These are the activations of a small neural network, seen along a few directions. Each row is one input.
Each table varies a few parts of the input and shows all the possible inputs, shuffled.
Descriptions start from the smaller parts, as in this example, which fits no table here: one of 4 places along a line, together with either a single point or one of 11 places around a ring or (one of 3 separate values, together with one of 8 places around a ring).
Shared parts are said once, and a part with two or three values counts as separate values.

Other details of the inputs shift rows strongly along two fixed directions, in all tables alike. That doesn't count.

Table:
r1:  6.09  2.40  5.49  2.44  3.21  1.90 -2.20 -1.18 -2.42 -2.01  2.45
r2: -2.77  5.82  3.59 -0.67  0.25 -1.93 -0.42 -2.92  2.05 -1.58  2.22
r3:  7.00 -2.57  5.42  2.04  2.56  1.99 -0.02 -1.19 -3.34 -1.77  2.20
r4:  5.56 -7.88 -0.72  1.86  0.89  4.84  0.81  4.55 -1.15  3.74 -3.18
r5:  3.40 -6.04  2.85  0.04 -1.54  0.71  0.06 -0.72 -2.35  0.02  0.10
r6: -0.84 -3.98  1.87  3.84  3.33  4.07 -2.04  5.78  0.19  1.99 -0.09
r7:  1.61 -3.32  1.07  2.72  3.05  3.67 -1.32  5.14  1.22  3.43 -0.47
r8:  0.06 -3.33 -7.98 -1.96 -4.44  0.22 -2.93  3.68  5.00  2.51 -6.47
r9:  0.12 -6.32 -7.97 -2.74 -5.05 -0.44 -0.12  2.01  3.78  2.16 -5.95
r10: -3.97  3.74 -4.96 -3.52 -4.33  0.27  1.67  0.74  3.43  3.64 -5.89
r11: -5.48  7.08 -0.45 -4.29 -2.53 -4.17  7.10 -6.76 -3.95 -0.59  1.83
r12:  4.22  0.21  2.17  1.21  3.25 -2.59  2.05 -3.55 -7.20 -4.10  6.57
r13: -5.39  9.72 -1.91 -1.97  0.48 -5.54  1.25 -4.62  1.34 -3.28  3.84
r14: -9.36  2.72 -0.92 -2.82 -4.60 -2.06 -1.53 -1.48  5.63 -0.14 -2.87
r15: -0.25  1.76  2.44  3.82  5.48 -0.95 -2.36  0.52 -2.25 -4.01  5.71
Each input here is: one of 3 separate values, together with one of 5 places along a line.
Changing only the choice among 3 separate values turns r5 into r12. The same change can be made to r1. Which row results?
> r8
Change only the place on the line of 5 in r11. List by row number the other rows that result.
> r4, r6, r7, r10

Table:
r16:  2.42 -4.95  2.77  3.92  2.49  5.76 -3.19  5.51 -0.66  1.69 -1.11
r17:  3.67 -1.94  2.87  0.87  2.04  1.27  2.33 -0.79 -2.25  1.75  1.77
r18: -1.89  2.21 -1.15 -0.11  1.01 -3.16  0.82 -0.86 -2.26 -1.88  3.01
r19: -5.03 -5.68 -4.09 -0.56 -5.23  1.25 -3.58  3.72  5.18  2.00 -6.08
r20: -0.81 -0.85  1.65  0.43  1.01  1.46 -0.09  1.43  2.40  2.80  0.24
r21:  7.56 -3.07  4.50  3.50  4.47  4.39  0.04  0.88 -4.29 -0.56  0.65
r22:  5.88 -1.85  2.02  3.70  5.82  2.09  0.10  2.35 -2.83  1.32  4.11
r23:  1.76 -2.79 -0.33 -0.30 -1.05  0.45 -0.28 -1.17 -0.32 -1.56 -1.85
r24: -3.15 -5.54 -7.63 -1.21 -4.70  0.41 -2.52  4.05  3.47  1.77 -5.69
r25: -4.64  8.00 -1.28 -1.86  0.45 -3.37  3.82 -2.72 -2.26 -0.42  2.40
r26: -4.02 -5.75 -7.70 -5.50 -9.07 -1.35  0.50  0.68  7.73  2.73 -8.29
r27: -6.63  8.69 -3.93 -3.01 -2.20 -2.62  3.08 -3.13 -0.54 -0.67 -0.76
r28:  4.43 -7.17  2.19  2.08  1.30  3.83  0.39  4.09 -2.96  2.88 -0.88
r29:  4.47 -3.40  5.74  4.44  5.61  1.38 -2.48  1.11 -1.62 -1.21  5.65
r30: -4.46  2.37  1.39 -0.75 -0.27 -0.09  0.93  0.70  0.81  1.52 -0.17
r31: -3.48  6.08 -2.18 -2.38  0.14 -5.00  2.34 -4.59 -0.06 -2.07  4.06
r32:  4.32 -0.35  2.11 -0.74 -1.96 -0.12 -1.34 -0.82 -2.31  0.61  0.00
r33: -2.27 -0.85 -0.21 -1.96 -2.30 -2.26  1.93 -1.99 -1.52 -0.71  0.14
r34:  1.97 -1.63 -2.75  0.25  0.55 -0.90 -0.97  1.09  1.68 -1.23  0.54
r35:  1.51  2.15  3.28  0.35 -0.50 -0.18 -3.63  0.34  0.07  0.30  0.97
r36:  0.92  4.82 -0.90 -0.14  1.94 -1.17  2.17 -1.20  0.12 -0.66  1.58
r37:  2.27 -0.93 -3.18 -0.83 -2.72 -0.60 -3.39  2.49  1.13  2.19 -2.24
r38:  5.85 -4.96  3.77  2.20  3.20  1.00  0.08 -0.41 -3.26 -0.84  4.11
r39: -5.05  9.13 -3.98 -3.33 -1.33 -2.89  2.95 -3.94  1.13 -1.11 -1.64
r40: -2.87  9.61  3.75 -0.47  2.70 -0.79  1.63 -4.35 -0.88 -2.96  2.32
r41:  2.53  7.58  5.04  0.01  3.19 -1.53  4.81 -6.07 -4.20 -3.09  5.10
r42:  1.49  1.27  3.64  1.94  2.84 -0.63 -1.27 -1.11  0.69 -3.02  3.66
r43:  4.81 -6.68  1.62  2.60  0.86  5.33 -0.59  3.92 -3.11  1.80 -1.97
r44: -5.84 -1.06 -4.16 -2.45 -4.93 -0.91 -2.19  0.22  6.58  0.44 -5.91
r45: -2.66 -7.17 -5.07 -2.17 -6.53  1.00 -1.02  1.98  2.62  1.94 -6.69
r46: -4.91  6.45  3.68 -0.11  1.44 -3.98  1.14 -4.09 -2.01 -3.38  4.89
r47:  4.76 -5.03  2.91  3.61  3.05  4.55 -2.46  4.83  2.22  1.95 -0.62
r48: -2.90  3.28 -4.38 -2.04 -1.30 -2.63 -0.08 -2.16  1.50 -2.32 -1.28
Describe the family of inputs behind these rows.
> one of 3 separate values, together with either a single point or (one of 2 separate values, together with one of 5 places around a ring)
Changing only the choice among 3 separate values turns r27 into r43. The same change can be made to r22. Which row results?
> r17
A walk changes only the place on the ring of 5. It starts at r19 and steps to r44. List the rest of the walk in order.
> r42, r29, r46
Change only the choice among 2 separate values in r30. List by row number the other rows that result.
> r46

Table:
r49: -2.06 -0.01 -3.06 -3.66 -4.95 -0.12  3.31 -1.41 -0.15  2.37 -4.84
r50:  1.01 -3.34 -3.24 -1.17 -2.80  2.82 -1.67  4.84  4.30  4.44 -6.11
r51: -3.69  4.91  2.00 -1.50 -0.01 -1.45  4.40 -3.12 -0.27  0.30  1.95
r52:  6.79  1.31  5.62  3.65  4.57  0.78 -2.73 -0.37 -2.82 -3.11  4.28
r53:  1.85 -1.30  5.66  3.15  3.35  1.17 -2.43  0.12 -3.13 -2.29  4.43
r54:  3.24 -2.20  5.77  2.68  3.57  0.22 -0.42 -0.55 -2.04 -2.20  4.62
r55: -4.75 -1.10 -4.56 -2.47 -2.78 -2.23  1.82  0.51  3.12  0.94 -0.90
r56:  1.87 -3.07  0.98  2.74  1.58  4.50 -1.94  4.30  0.14  2.09 -2.91
r57: -4.64  0.92 -1.97 -1.81 -3.69 -0.87 -2.14 -0.46  3.72 -0.55 -4.13
r58:  1.49 -4.18 -2.31  2.69  1.50  2.66 -3.20  4.68  0.36  0.15 -1.43
r59:  2.68 -7.90 -1.93 -1.09 -4.40  1.66 -1.61  1.59  0.49  1.11 -4.33
r60: -1.03  3.79 -2.39 -2.36 -1.07 -3.53  3.35 -4.26 -3.85 -2.49  1.27
r61: -5.03  5.71  2.08 -0.97  0.21 -1.06  2.45 -2.49 -1.42  0.25  1.28
r62:  2.92 -1.24  1.83  0.42  0.67 -0.10 -1.22 -1.28  1.20 -0.57  1.71
r63: -5.03  4.63 -0.86 -0.40  0.80 -3.30  1.20 -2.16 -1.57 -1.76  2.64
r64:  4.87 -3.22 -0.66  2.45  3.21  1.27 -1.01  1.76 -0.38  0.26  2.77
r65: -1.08  6.86 -2.20 -1.35  0.62 -3.35  0.66 -2.17 -0.09 -2.13  1.77
r66:  0.60 -0.58 -0.75 -1.01 -0.37  0.94  1.18  0.47  2.40  3.21 -2.07
Describe the family of inputs behind these rows.
> one of 3 separate values, together with either a single point or one of 5 places around a ring
Changing only the choice among 3 separate values turns r66 into r64. The same change can be made to r50. Which row results?
> r65
List by row number the other rows that have the choice among 3 separate values in common with r53.
> r52, r54, r57, r59, r62

Table:
r67:  2.34 -0.12  4.35  2.36  4.50  0.34  0.63 -1.24 -2.91 -1.32  5.65
r68: -3.07  0.22 -4.11 -3.42 -5.87 -0.15  1.07 -1.33  2.74  1.57 -5.58
r69:  2.83 -6.97 -1.19  1.48  1.03  2.35 -1.48  2.75  2.13  1.26 -0.87
r70: -2.33  1.52  0.44 -2.55 -3.39 -1.54  1.05 -2.75  0.68  0.96 -1.61
r71: -0.56  6.57  0.79  0.31  2.76 -1.70  2.04 -2.27 -2.17 -2.57  2.64
r72:  2.11 -0.08  0.42  1.88  3.78  1.39  0.97 -0.14 -2.60 -0.98  1.60
r73:  2.43  0.62  3.32  2.92  5.28  1.47  1.29 -0.15 -4.88 -0.80  4.08
r74: -4.26  0.46 -0.84 -1.18 -1.89  0.81  1.84 -0.68  0.93  1.35 -1.92
r75: -1.36  1.97 -3.26 -2.48 -1.96 -2.60  2.04 -1.51  0.95 -0.42 -0.76
r76: -1.45  5.57  2.51 -0.21  1.47 -1.98  1.50 -3.39  0.26 -2.58  1.87
r77: -4.49  2.11 -4.04 -2.60 -3.37 -1.96 -0.40  0.49  3.37  2.53 -2.26
r78:  1.36  0.25  1.03  1.83  2.24 -0.25  0.05  1.53 -1.27  0.35  2.53
r79:  2.79  1.00  3.10  1.33  3.30  0.45  1.44  0.11 -4.68 -1.01  3.05
r80:  2.68  0.61  1.16  0.56  0.90 -0.84  0.68 -1.05 -3.29  0.20  2.55
r81: -2.14  6.24  2.83 -0.39  1.43 -3.02  1.77 -3.28 -0.68 -2.01  4.75
r82: -5.48  0.90 -3.29 -1.41 -3.35 -2.83 -1.39 -0.23  2.49 -1.83 -1.68
r83: -1.35  6.55 -0.47 -0.64  1.48 -1.24  0.42 -2.03 -0.96 -1.45  1.13
r84: -1.68  3.30 -0.62 -1.07 -0.16 -2.25  0.68 -1.73  2.18 -1.37  1.18
r85:  1.42 -1.01  1.39  1.86  2.23  2.63  0.77 -0.05 -1.24 -0.80  0.48
r86:  2.29 -6.05  2.14  2.45  0.94  2.88 -2.35  4.57  1.68  2.23 -1.67
r87: -1.66  3.34  0.33 -0.85 -1.28 -3.33 -0.35 -4.11 -3.02 -3.91  2.25
r88: -3.00 -1.52 -4.41 -3.18 -4.43 -1.76  1.36  1.06  2.61  2.52 -3.10
r89:  0.43 -5.17 -0.65  1.19 -1.51  4.32 -3.33  5.47  2.34  3.67 -4.11
r90: -1.51  0.17 -0.90 -2.36 -2.55 -1.09  1.13 -1.43  2.36 -0.22 -2.49
r91:  2.52  2.25  3.75  2.99  4.87  0.75  0.49  0.95 -4.14 -1.09  3.98
r92:  2.80 -2.92  1.03  2.66  1.53  3.37 -1.20  3.32  0.48  0.20 -1.21
r93:  4.22 -5.13 -1.15  1.18  1.07  2.49 -0.59  3.62 -0.82  0.82 -1.99
r94:  2.75 -7.96 -0.53  1.98 -0.21  1.39 -3.54  3.98 -0.65 -1.21 -1.01
r95:  1.41 -4.64  1.12  2.36  0.23  3.69 -1.44  4.77  0.72  2.24 -2.04
r96:  3.77 -3.40 -0.97  2.52  2.11  1.30 -1.37  3.52  0.66  0.56  0.19
r97:  1.55 -5.53 -1.80  1.40 -0.10  3.56 -3.41  6.15  1.39  3.87 -3.44
r98: -3.93 -0.12 -1.68 -0.27 -0.97 -1.81 -0.72 -1.74 -0.08 -2.61  0.58
r99: -2.50 -1.84 -3.15 -3.44 -5.52 -1.51  0.17 -0.52  3.14  2.68 -3.08
r100: -2.19  0.21 -3.12 -3.39 -3.54 -2.22  1.24 -1.35  3.28 -0.02 -1.86
r101:  2.90 -4.67  0.60  1.78  0.79  3.05 -3.81  3.56  2.63  1.51 -2.52
r102:  0.19  4.33 -1.56 -1.71 -0.97 -2.88  1.96 -3.84 -1.57 -1.18  1.33
r103:  3.32 -4.06  1.95  1.52 -0.41  3.26 -0.91  1.99 -2.00  1.74 -1.19
r104:  2.59 -1.40  1.34  0.87  0.82  2.08  0.45  0.77 -1.25 -0.89 -0.50
r105:  2.69 -0.76  3.60  2.30  4.05  1.35  0.33 -1.25 -1.57 -1.69  2.44
r106:  2.96 -5.03 -2.06  1.88  1.96  1.71 -0.46  2.38  0.31  1.06 -0.28
r107: -0.55  5.29 -1.14 -1.95 -0.74 -2.08  2.29 -3.86 -2.36 -1.36  0.31
r108:  2.77 -0.02  4.54  1.78  2.44  1.88  1.06  0.30 -3.87 -1.02  2.42
r109: -4.31  3.60 -2.73 -2.29 -3.19 -0.03 -0.21 -0.73  3.37  0.63 -3.55
r110:  4.23  0.39  3.75  1.25  1.83  0.40 -0.08 -2.35 -2.56 -1.66  1.83
r111: -3.22  2.43 -3.02 -2.55 -2.72 -1.78 -1.02 -1.04  4.48  0.47 -1.59
r112:  3.12 -5.78 -3.25  1.59 -0.02  2.43 -3.67  5.33  2.94  2.76 -2.95
r113: -2.50  7.25  4.13 -0.43  1.49 -1.82  0.33 -3.72 -0.96 -1.57  3.24
r114: -6.07 -0.75 -5.25 -2.39 -5.05 -1.97 -3.37  1.01  4.39  0.00 -4.25
r115: -3.23  0.69  0.14 -2.78 -3.10 -1.58  1.55 -1.36  1.68  0.78 -1.96
r116:  2.26 -0.75  2.92  0.38  1.52 -0.46  0.56 -0.25 -1.72 -0.73  3.28
r117: -2.99  5.54  1.12 -1.50 -0.13 -2.45 -0.02 -2.57  0.78 -0.54  2.70
r118:  4.46 -0.62  1.90  0.89  1.41 -0.07 -0.39 -1.68 -1.85 -1.31  2.54
r119: -3.66 -0.70 -4.94 -3.69 -5.79 -0.81  0.86  0.37  1.99  3.37 -5.24
r120:  0.87 -0.22  4.54  1.89  3.45  0.99  0.75 -1.35 -2.10 -0.69  2.98
r121: -2.58  3.89 -0.12 -0.62  1.28 -2.30  2.74 -2.98 -1.72 -0.49  3.15
Changing only one part turns r92 into r68. The same change can be made to r84. Which row results?
> r118
Changing only one part turns r76 into r101. The same change can be made to r78. Which row results?
> r77
Describe the family of inputs behind these rows.
> one of 5 places along a line, together with either a single point or (one of 2 separate values, together with one of 5 places around a ring)
Change only the choice among 2 separate values in r69. List by row number the other rows that result.
> r67
Change only the place on the ring of 5 in r104. List by row number the other rows that result.
> r75, r90, r93, r100
